A small network was shown many inputs. Here are its activations along a few directions, one row for each input.
In each table, some parts of the input vary, and every possible input appears once, in random order.
Descriptions start from the smaller parts, as in this example, which fits no table here: ring(5) and (point or ring(9) or (values(2) and line(6))).
Shared parts are said once, and a part with two or three values counts as separate values.

A family of inputs:
row 1: [-12  -8 -12 -18  40  21 -38  12   2  -8 -28  13 -11  -7   7  -4 -55  12]
row 2: [-16 -30 -49  13  17  29  22  12   5  24  22   3  49  -6 -22  -8  -2  -8]
row 3: [ -6 -36 -56  13  15  14  21  -8   2   7  18  -3  58  -6 -16 -21   3   8]
row 4: [-12   0   4  16  36  -5 -30   5  11 -14 -23 -10 -15 -10  23   9 -43  21]
row 5: [-19  -2   1  -1  41  10 -35  21   6  -1 -28   4 -20  -8  10   7 -45   3]
row 6: [ 28  -3  40 -27 -58  -4 -16  24  10  12 -12  -4   9  15 -31 -11   3   5]
row 7: [ 19   4  51 -11 -54 -12 -17  31  15  15 -15 -10   2  11 -29  -3  11  -8]
row 8: [ -8  -5  -3   3  37 -14 -28 -11  11 -29 -25  -2 -11  -8  23  -2 -39  26]
row 9: [ 22  64  49 -40 -58  -9  34 -31 -42  -1  25  25 -77  11  21  24  77 -41]
row 10: [ 36  -9  30 -28 -59 -20 -16   6   9  -4 -14 -13  17  16 -23 -24   4  13]
row 11: [-18 -20 -27  49  20   4  26   3  15  16  22 -20  42  -8  -3   2   6   2]
row 12: [ 27   8  52   6 -58 -27 -12  18  21   0 -12 -25   2   9 -15  -2  10  11]
row 13: [-18  39 -34   7  21  19  75 -45 -53   9  59  36 -37  -1  26  32  68 -51]
row 14: [ 29   2  41  -7 -60 -33 -10   3  20 -14 -12 -25   6  13 -13 -11  14  17]
row 15: [-11  59   0 -26  40  10  14 -42 -54 -21  15  42 -97  -4  52  37  22 -28]
row 16: [-11 -26 -39  36  19  -2  29 -13  13   1  19 -18  46  -6  -3  -8  12  13]
row 17: [ -4 -13 -16 -18  37   2 -38  -5   1 -24 -30  11   0  -6  12 -17 -50  23]
row 18: [-25 -24 -31  31  22  18  22  19   9  32  19  -4  38  -6 -19   0   5 -19]
- What is each input in this table made of? => values(3) and (point or ring(5))
- Changing only the values(3) part turns row 15 into row 13. The same change can be made to row 17. Which row results? => row 3
- List by row number the other rows that have the values(3) part in common with row 14. => row 6, row 7, row 9, row 10, row 12
- Change only the values(3) part in row 11. List by row number the other rows that result. => row 4, row 12
- Change only the values(3) part in row 14. List by row number the other rows that result. => row 8, row 16

A family of inputs:
row 19: [ 10 -14  12  19 -25 -23   1   4  23  -3  -4 -27  29   3 -10 -11   5  16]
row 20: [  8 -17   7  -8 -25   7  -9  26  10  19  -6  -3  29   6 -32 -13  -3  -3]
row 21: [-15 -17 -33  13  26  16   8   2   2   8   8   2  24  -8  -3  -4 -10  -1]
row 22: [ -1  -8   4  -8  12   4 -30  13   9  -6 -23   0   0  -2   1  -5 -37  15]
row 23: [-12 -15 -27  31  29  -5  14 -13   8  -8   9 -11  24  -6   8  -1  -4  13]
row 24: [ 19  52  37 -29 -50  -8  35 -26 -34  -1  27  20 -59  13  11  23  69 -34]
row 25: [-13 -18 -32  21  26   6  10  -4   5   2   9  -6  25  -7   1  -3  -8   7]
row 26: [-19 -19 -33   3  29  24   5  10  -1  17   6  10  22  -6 -10  -5 -10 -10]
row 27: [ -1  -6   8  11  14 -18 -25  -2  17 -21 -22 -14  -1  -5  13  -4 -27  26]
row 28: [ -6  53   2 -10   4  10  47 -36 -48   2  39  32 -66   1  31  35  59 -43]
row 29: [ -4  -9   2 -17  14  10 -33  21   6   0 -24   8  -3   0  -8  -6 -38   5]
row 30: [ 10  59  32 -35 -11  -6  12 -33 -45 -15  10  31 -85   6  35  26  39 -29]
row 31: [ 11 -16   9   9 -27 -10  -3  13  19   5  -3 -21  30   4 -18 -12   1  12]
row 32: [  0  -8   5   0  12  -5 -28   7  13 -12 -23  -9   0  -3   5  -5 -32  22]
row 33: [ 11 -16   8   1 -27  -1  -5  18  15  12  -3 -12  30   5 -23 -13  -3   7]
- Changing only one part turns row 26 into row 20. The same change can be made to row 23. Which row results? => row 19
- What is each input in this table made of? => values(3) and (point or line(4))
- List by row number the other rows that have the values(3) part in common with row 22. => row 27, row 29, row 30, row 32

A family of inputs:
row 34: [  4 -31 -24  -8   1  13 -17  13  10   7 -10  -3  47  -2 -23 -27 -26  13]
row 35: [ -9  11  -5  -4  22  20  -2   5  -9   2   0  13 -18  -3   9  16 -16  -4]
row 36: [-11 -16  -3  15  -3  -2   4  19  19  17   1 -10  26  -2 -19  -6   5  -8]
row 37: [-17  -8   1  19  24  -9 -14  10  14  -3 -17 -14   2  -7   6  -1 -20   4]
row 38: [ 48  27  94 -45 -97 -29 -38  26  10  -3 -32 -10 -34  22 -22  -5  11   4]
row 39: [  6 -33 -18   6 -15   1  -2   8  23  -2  -3 -16  53   1 -21 -24 -13  21]
row 40: [ -2 -30 -21  -7  21   5 -29   7  13 -10 -23   0  27  -3 -10 -18 -41  30]
row 41: [ -7 -11   3  33   5 -18  -3  11  19   1  -7 -20  18  -2  -5   1   0   3]
row 42: [-11 -18  -8   1  11  13  -7  22   4  23  -3   7  19  -2 -18  -9 -12 -15]
row 43: [  2  25  -7 -31  -7  12  22 -20 -39   4  23  28 -34   7   8  10  36 -31]
row 44: [ 11 -28 -10  19  -5 -19  -6  -2  24 -13  -7 -26  44   2  -7 -17 -23  33]
row 45: [-18 -11  -5   1  31   6 -19  17   9   3 -14   7   4  -3  -5  -1 -28  -4]
row 46: [ -1  33   7 -12   4 -11  14 -35 -25 -18  10  17 -46  -6  36  14  25 -13]
row 47: [  6  23   3 -17 -18  -2  36 -29 -25  -2  24  15 -26   6   7  10  53 -24]
row 48: [ -3   4  -8  -4   2  27  10  11 -15  22  12  12  -3  -1  -4   9   0 -15]
row 49: [  0  32  -5 -27  12   6  12 -25 -32 -14  10  30 -52   1  20  13  17 -20]
row 50: [ -2   5  -2  10 -11  12  21   6   0  16  18  -3   2  -1  -5  12  17  -7]
row 51: [ -8  12   3  14  16   6   0  -5   0  -2   3  -5 -20  -5  20  16  -9   3]
row 52: [  0  10   8  26  -1  -4  12  -3   2   1  15 -13  -5  -3   7  17  12   4]
row 53: [  8  32  14   2 -11 -19  30 -37 -23 -15  19  10 -31   6  22  10  45 -12]
row 54: [  3 -26 -14   7  17  -9 -24   0  22 -15 -19 -20  27  -6   5 -20 -34  37]
- What is each input in this table made of? => point or (line(4) and ring(5))
- Change only the ring(5) part in row 48. List by row number the other rows that result. => row 35, row 50, row 51, row 52
